m =
[[123 107 133 127 132 142 118 123 127 123]
 [131 115 137 131 139 141 134 134 131 122]
 [140 126 140 109 139 140 133 135 121 121]
 [126 125 126 120 134 135 120 129 122 136]
 [134 110 138 130 125 142 134 128 132 128]
 [140 123 138 121 116 142 131 126 131 132]
 [125 124 122 130 121 140 116 120 129 129]
 [136 130 134 113 135 134 122 129 123 136]
 [130 136 133 126 115 142 128 118 135 134]
 [136 124 137 124 117 141 127 124 135 134]
 [125 127 122 131 128 137 119 124 127 134]
 [133 133 135 126 117 141 130 120 135 133]
 [123 136 123 130 129 139 122 121 130 135]
 [124 123 127 120 132 139 117 126 123 132]
 [128 133 123 130 125 138 121 122 133 136]
 [140 127 140 111 138 140 131 135 124 127]]
Indices start at 0.
(0, 0): 123
(15, 0): 140
(14, 4): 125
(9, 7): 124
(3, 4): 134
(13, 6): 117
(11, 6): 130
(3, 8): 122
(3, 5): 135
(1, 9): 122
(7, 8): 123
(15, 2): 140
(1, 4): 139
(3, 9): 136
(3, 1): 125
(11, 0): 133
(14, 0): 128
(4, 6): 134
(2, 6): 133
(4, 0): 134
(11, 2): 135
(15, 6): 131
(2, 9): 121
(6, 7): 120
(10, 8): 127
(11, 9): 133
(12, 1): 136
(9, 3): 124
(3, 7): 129
(8, 7): 118
(4, 7): 128
(10, 1): 127
(12, 4): 129
(7, 2): 134
(0, 2): 133
(13, 3): 120
(13, 2): 127
(7, 0): 136

A =
[[140, 121, 106, 100, 123, 134],
 [99, 134, 137, 102, 108, 133],
 [104, 118, 149, 118, 128, 125],
 [152, 102, 118, 114, 135, 137]]
Indices start at 0.
row 0 col 0 -> 140
row 1 col 0 -> 99
row 3 col 0 -> 152
row 1 col 4 -> 108
row 3 col 2 -> 118
row 1 col 1 -> 134
row 0 col 4 -> 123
row 1 col 3 -> 102
row 0 col 3 -> 100
row 1 col 2 -> 137
row 2 col 0 -> 104
row 0 col 1 -> 121
row 2 col 5 -> 125

arr = [142 127 136 139 148 144 105 101 115 150 124 115]
arr[0] -> 142
arr[4] -> 148
arr[11] -> 115
arr[10] -> 124

x =
126  132  114  115  135  126  103  124
129  128  130  142  124  122  136  135
123  119  150  140  119  140  155  126
120  125  133  126  128  139  126  121
135  134  115  125  132  113  117  134
124  131  118  118  134  131  108  123
125  125  127  110  132  120  113  126
131  126  128  105  134  128  122  122
122  121  145  150  119  133  150  132
117  122  138  139  123  132  131  128
133  139  107  128  134  123  109  130
120  118  146  131  123  131  138  126
Indices start at 0.
(0, 0) = 126
(2, 4) = 119
(11, 0) = 120
(0, 1) = 132
(2, 5) = 140
(4, 6) = 117
(6, 5) = 120
(5, 5) = 131
(2, 1) = 119
(10, 1) = 139
(8, 4) = 119
(10, 5) = 123
(3, 0) = 120
(3, 5) = 139
(5, 3) = 118
(2, 6) = 155
(4, 7) = 134
(2, 3) = 140
(11, 3) = 131
(7, 7) = 122
(8, 5) = 133
(6, 7) = 126
(10, 0) = 133
(1, 1) = 128
(5, 2) = 118
(2, 2) = 150
(0, 3) = 115
(0, 5) = 126
(10, 2) = 107
(8, 0) = 122

data =
127	124	130	130	128	117	113	124	129	124	110
108	134	108	102	110	119	118	113	121	114	120
128	131	130	130	131	118	118	128	134	125	115
125	134	131	131	133	127	128	126	133	130	126
Rows and columns are counted from 0.
(0, 0) -> 127
(3, 7) -> 126
(2, 10) -> 115
(2, 1) -> 131
(0, 10) -> 110
(2, 9) -> 125
(3, 8) -> 133
(0, 2) -> 130
(1, 9) -> 114
(3, 9) -> 130
(0, 6) -> 113
(3, 2) -> 131

B =
[[128 127 128 103 128 127 131 128 130 126 130 130]
 [128 130 128 103 127 127 131 132 130 129 127 128]
 [129 128 128 133 128 128 127 128 130 130 128 129]
 [130 128 129 130 130 129 128 129 130 128 128 129]
 [130 128 128 147 127 127 126 127 128 128 128 128]]
B[0, 0] => 128
B[3] => [130, 128, 129, 130, 130, 129, 128, 129, 130, 128, 128, 129]
B[4, 2] => 128
B[4, 5] => 127
B[2, 4] => 128
B[4, 1] => 128
B[1] => [128, 130, 128, 103, 127, 127, 131, 132, 130, 129, 127, 128]
B[:, 8] => [130, 130, 130, 130, 128]
B[2] => [129, 128, 128, 133, 128, 128, 127, 128, 130, 130, 128, 129]
B[:, 6] => [131, 131, 127, 128, 126]
B[1, 9] => 129
B[3, 1] => 128
B[4] => [130, 128, 128, 147, 127, 127, 126, 127, 128, 128, 128, 128]
B[4, 3] => 147
B[0, 2] => 128
B[2, 11] => 129
B[4, 6] => 126
B[4, 10] => 128
B[4, 4] => 127
B[0, 7] => 128
B[:, 0] => [128, 128, 129, 130, 130]
B[1, 0] => 128
